A small network was shown many inputs. Here are its activations along a few directions, one row for each input.
In each table, some parts of the input vary, and every possible input appears once, in random order.
A made-up example of a description, with smaller parts first: one of 5 places around a ring, together with either a single point or one of 11 places around a ring or (one of 2 separate values, together with one of 6 places along a line).
Shared parts are said once, and a part with two or three values counts as separate values.

Other details of the inputs vary at random and push rows far along three fixed directions, the same in every table; ignore that.

Rows:
x1: 16,-8,-5,4,-11,7,2,1,-6,9,7
x2: 5,1,-12,2,-10,-3,0,6,-8,24,0
x3: -5,-14,6,2,11,10,6,17,9,-11,-4
x4: 3,-22,-31,3,-34,38,3,8,-15,29,-18
x5: 20,-4,-29,9,-46,18,4,2,-30,50,-9
x6: 14,-10,-14,2,-5,7,-6,3,3,2,4
x7: -11,-11,-27,11,-8,32,3,10,3,23,-21
x8: 16,20,21,-5,3,-21,1,-21,3,6,11
x9: 12,-7,-7,2,-9,8,-1,8,2,7,8
x10: 11,-6,-2,-4,-23,-2,6,5,-19,21,-1
x11: 3,0,-12,2,-3,-5,-9,3,-8,20,-7
x12: 15,20,12,-6,6,-21,-6,-20,8,-1,9
x13: -1,-8,-3,2,13,5,-10,5,13,-11,2
x14: 12,19,21,-5,6,-17,3,-16,7,6,10
x15: -8,-24,-16,7,-5,40,5,18,5,-2,-16
x16: 7,7,9,1,-1,-18,1,-9,-7,17,-3
x17: 16,9,24,-6,1,-20,-12,-11,1,-8,9
x18: 12,2,-15,1,-5,8,1,0,2,19,6
x19: 2,-15,1,-4,10,3,-10,8,6,-13,-5
x20: 5,17,26,-1,4,-29,3,-8,-1,10,0
x21: -31,-4,4,5,40,1,5,9,27,-8,-12
x22: -16,-6,19,-7,21,-10,4,-1,12,-10,-8
x23: 15,2,28,-10,1,-21,-11,-8,-5,-13,2
x24: 3,-13,-9,-6,-6,-3,-9,2,-7,8,-7
x25: 11,21,19,-6,7,-19,-2,-13,11,2,12
x26: -10,-9,-1,-9,7,0,1,6,9,-4,-5
x27: 14,6,26,-5,3,-17,-3,-11,6,-5,10
x28: 10,-14,-6,-4,-7,8,0,12,1,-1,0
x29: 13,21,17,-9,7,-19,-2,-14,14,1,11
x30: 6,15,18,-5,9,-33,-8,-17,2,3,-2
x31: 5,0,-9,3,-8,-5,1,1,-8,24,-4
x32: 17,1,14,-1,-5,-5,2,-5,-1,4,8
x33: 14,5,-13,4,-11,9,6,4,-2,23,7
x34: 12,1,-21,1,-2,8,-9,0,2,15,4
x35: -59,-15,-11,12,69,47,5,22,72,-33,-23
x36: 6,-2,8,-12,-5,-16,-3,-8,-3,2,-2
x37: 12,-5,-37,10,-29,40,4,4,-8,33,-6
x38: -16,-14,2,-5,15,1,1,6,11,-4,-9
x39: -4,3,-12,0,18,9,-8,4,16,1,0
x40: 7,3,28,-11,0,-26,0,-16,-5,1,-2
x41: 13,-6,-5,6,-12,10,5,10,-3,10,7
x42: -7,-17,5,-1,16,8,0,11,12,-15,-5
x43: -49,37,-30,23,-26,-4,17,-4,-73,-70,29
x44: -3,-18,3,0,12,10,2,10,7,-11,-5
x45: 0,-21,-29,4,-31,34,6,10,-15,27,-16
x46: -12,-3,16,-10,14,-12,-1,0,11,-9,-3
x47: 15,10,24,-8,1,-18,-3,-8,10,-9,11
x48: -5,4,-12,0,18,7,-1,1,21,-3,2
x49: -67,37,-17,23,-7,0,22,6,-56,-80,30
x50: 10,11,33,-2,-2,-7,0,-16,9,-7,2
x51: 5,-2,-15,3,-4,-6,-9,2,-8,19,-6
x52: 12,-9,15,-4,0,-3,3,2,-2,-2,0
x53: 14,2,26,-11,3,-21,-4,-9,2,-16,3
x54: -48,-26,2,8,48,41,3,20,48,-43,-26
x55: 5,-9,-6,-8,-12,-4,-9,0,-14,11,-5
x56: -13,-14,-5,-6,16,-1,-5,3,13,-9,-11
x57: -55,53,-35,26,-26,-14,20,-8,-72,-47,27
x58: 10,-18,-30,12,-28,43,3,10,-7,20,-7
x59: 16,10,22,-6,1,-19,-5,-13,6,-10,10
x60: 8,19,22,-8,2,-32,-2,-13,1,8,3
Each input here is: one of 5 places around a ring, together with either one of 2 separate values or one of 10 places along a line.
The inputs of x35 and x45 match in every part but the place on the ring of 5. If x14 is changed in the same way as x35 into x45, which row does it become?
> x22
Change only the place on the ring of 5 in x3. List by row number the other rows that result.
> x10, x20, x33, x41
Which other rows agree with x41 in the place on the ring of 5? List them by row number.
> x1, x6, x9, x13, x17, x27, x32, x47, x50, x58, x59
Change only the place on the line of 10 in x44. List by row number the other rows that result.
> x3, x19, x23, x28, x42, x43, x49, x52, x53
Start at x54 and move only the place on the ring of 5, one step at a time. The first step leads to x4. Which rows follow, in order?
> x7, x37, x58

Rows:
x61: 18,11,12,0,-67,-16,10,-12,-80,-22,22
x62: -3,-6,-11,9,-12,18,9,8,-1,17,-7
x63: -16,20,41,-4,51,-38,-11,-13,31,-45,8
x64: -16,20,33,-4,31,-33,-5,-12,19,-22,1
x65: 43,2,40,-23,1,-40,-12,-21,14,31,5
x66: -38,-11,-44,17,7,32,9,23,-8,2,-12
x67: -18,22,11,3,5,-21,3,-17,-16,-15,2
x68: -9,-18,-17,-4,15,14,-6,11,21,5,-16
x69: -41,22,10,8,36,-2,9,0,15,-65,16
x70: -24,-1,-39,15,-21,33,11,8,-23,-11,3
x71: 10,4,33,-11,18,-10,-10,-10,29,-6,-4
x72: -17,-10,-10,5,12,5,4,11,13,13,-15
x73: -8,5,24,-10,20,-21,-6,-14,18,-7,-8
x74: 60,-51,17,-25,-26,-6,-16,9,-2,46,-19
x75: 53,-21,1,-17,-11,-7,-10,3,17,63,-9
x76: 8,-46,-23,1,20,49,-4,22,47,32,-31
x77: -2,0,-39,20,-17,28,3,14,-22,-12,17
x78: -9,29,-18,7,-33,-15,2,-10,-52,-7,17
x79: 10,17,14,-8,6,-30,-3,-12,-2,-9,13
x80: -11,-38,-35,3,17,53,-3,27,38,7,-22
x81: -21,20,-15,17,-19,13,14,-1,-34,-11,8
x82: 8,22,-1,4,-24,-5,10,-7,-26,1,18
x83: 28,15,5,1,-31,-8,-1,-10,-21,18,12
x84: -2,-7,8,-4,20,9,2,4,27,-6,3
What is each input in this table made of?
> one of 2 separate values, together with either a single point or one of 11 places along a line
The inputs of x72 and x62 match in every part but the choice among 2 separate values. If x66 is changed in the same way as x72 into x62, which row does it become?
> x81
Change only the choice among 2 separate values in x77. List by row number the other rows that result.
> x63
Change only the choice among 2 separate values in x61. List by row number the other rows that result.
> x74
